2,-20,-11,-33,-50,8
29,6,35,-13,-21,11
-> 11

148,729,425,855,543
349,43,335,230,190
-> 190

73,25,152,103,240,98
174,72,86,104,68,94
-> 94

5096,1301,5643,1605,9369,5690
4010,4660,4366,4315,5331,3811
-> 3811

542,-525,922,550
-243,-525,922,550
-> 550

2,4,5,2,3,5,5
4,3,7,1,3,4,4
-> 4

5,78,53,25,83
63,54,46,32,20
-> 20
---
[[2691 9227 2133 3822]
 [7790 9086 7350 7897]] gives 9227

[-30  25  27   7  -6 -27] gives 25

[[76 65 43 20  6 70]
 [33 44 47 86 87 83]] gives 65

[8036 2289 4778 6865] gives 2289

[ 22 927 886 400] gives 927

[54  8  4 85 48 91] gives 8

[-821  237  583  699  -87  266] gives 237

[  7  26 -30  -7  22  -1] gives 26

[7 9 9 2 9] gives 9
---
Q:
[[22, 38, -73, 12],
 [-47, -25, 28, 24]]
A: 22, 24

Q: [-52, -23, 20, 70]
A: -52, 70

Q:
[[-4, 8, -39, -41, 24, -41],
 [65, -67, -10, -83, 60, -83]]
A: -4, -83

Q: [83, -80, 28, -52]
A: 83, -52

Q:
[[34, 2, -8, 3, 2],
 [38, -3, 7, -3, -5],
 [-74, 9, 0, 2, 19]]
A: 34, 19

Q:
[[-5, 44, 15, -11, 2, -33, 6],
 [-6, 57, 24, 1, 3, -39, 13],
 [7, 61, 21, -4, -3, -42, 3]]
A: -5, 3

Q: [51, 37, -69, -2, 9]
A: 51, 9

Q:
[[68, 38, -42, -17, 13],
 [1, 7, -1, -2, -2]]
A: 68, -2
---
Input: [1.415, -0.101, 0.722, -1.332, -0.172, -0.192]
Output: -0.101
Input: [[-11.897, 110.575, 101.422, 150.556], [-20.836, 191.354, -84.295, 48.099], [204.432, -113.932, -44.661, -42.413]]
Output: 110.575
Input: [-0.138, 0.812, -1.100, -0.383, -0.889, -1.708, 1.969]
Output: 0.812
Input: [6.7, -9.1, -3.8, 14.6, -11.1, -2.6]
Output: -9.1
Input: [-0.527, -0.983, 0.529, 1.460, 0.890]
Output: -0.983
Input: [-18.9, 15.8, 18.5, -15.2, 5.3]
Output: 15.8
Input: [-9.832, -12.454, -16.587, 9.554]
Output: -12.454
Input: [[-101.4, -99.2, -107.2, -114.7, -97.5, -105.7], [-190.0, -109.7, -141.7, 3.7, -118.2, 153.9], [-108.0, -108.6, -107.7, -105.2, -102.0, -112.3]]
Output: -99.2
Input: [[110.90, 126.78, 131.89, 129.72, 119.68, 119.84, 106.14], [-51.23, 47.77, -19.44, -139.55, 21.03, 38.92, 93.55]]
Output: 126.78
---
-21,57,7,-43,11,69
-16,22,-24,4,-11,5
45,21,-31,20,-28,17
-> -31

-75,30,0,-34
-20,5,14,-19
-83,33,9,-34
-> 9

-33,-73,-20,67
-16,-22,3,17
23,1,13,8
-> 13

-47,11,-2,-5,-27
-81,18,-2,-8,-46
-66,15,-2,-6,-38
-> -2

-9,4,-8,20,-71
4,4,-15,25,43
6,33,2,21,41
-> 2

9,12,-60,13,-5,-34
-48,22,14,14,33,4
8,-11,-77,14,-30,11
-> -77
---
-1.7  -2.2   1.1  -1.1
 0.8   1.2  -2.0   0.4
 0.9  -0.5   0.3  -0.7
==> -1.7, -0.7

-1.41  -1.59  -0.86  -0.18
 1.34   0.37  -0.10  -0.80
 0.11  -1.07  -1.46  -0.28
==> -1.41, -0.28

-12.396   -4.251   -1.298   -6.654  -15.893   17.864 ==> -12.396, 17.864

 -67.2  -159.4    20.8   -46.9   110.2    44.5    74.9 ==> -67.2, 74.9

 -6.829   19.792   -1.461  -10.903
 -4.723   -7.166   -5.716   -6.844
-12.544   -0.105   -5.108  -11.444
==> -6.829, -11.444

-0.2  -0.2  -1.7  -0.8  -0.4   0.7   1.5 ==> -0.2, 1.5
---
Input:
[[ 80 -44   8  51  -9   5  -2]
 [ 77  54 -23  68  35 -32  13]
 [-13  45   9 -65 -36 -39  -5]]
Output: 77

Input: [ 21  40  62  65 -60]
Output: 62

Input:
[[14  0  7 -4 33]
 [ 3  3 -2 -6 65]]
Output: 33

Input: [ 58  -1  -5 -27  12 -45  80]
Output: 58

Input: [ 12  -9  63  -4   2 -25]
Output: 12

Input: [ 79  48  -1  27  33 -10]
Output: 48
---
[[ -7  36  11 -12 -26   7]
 [ 16   2  18 -11 -20   9]
 [-42  68 -11  -7  -8  -2]] => -7

[[  5  -8  24   8  42]
 [-11 -37 -23   7 -23]
 [-19  70 -77  74  42]] => -77

[[-41 -36  -8 -36]
 [-42 -37  35 -63]
 [  7  37  -1  -4]] => 37

[[ 32  16 -36 -10  12]
 [-81  52  38 -68  20]
 [ -1 -18  -4 -11  24]] => -4

[[ 69  29   5  60  18   4  11]
 [ 81 -47  29  16 -30  53  24]
 [ 84   6 -21  -7 -14  44  48]] => -14

[[-37 -23   2 -18  -6   9   8]
 [-42 -75 -25 -30  54 -30 -11]
 [-83 -25  16  -9  10  25  28]] => 10
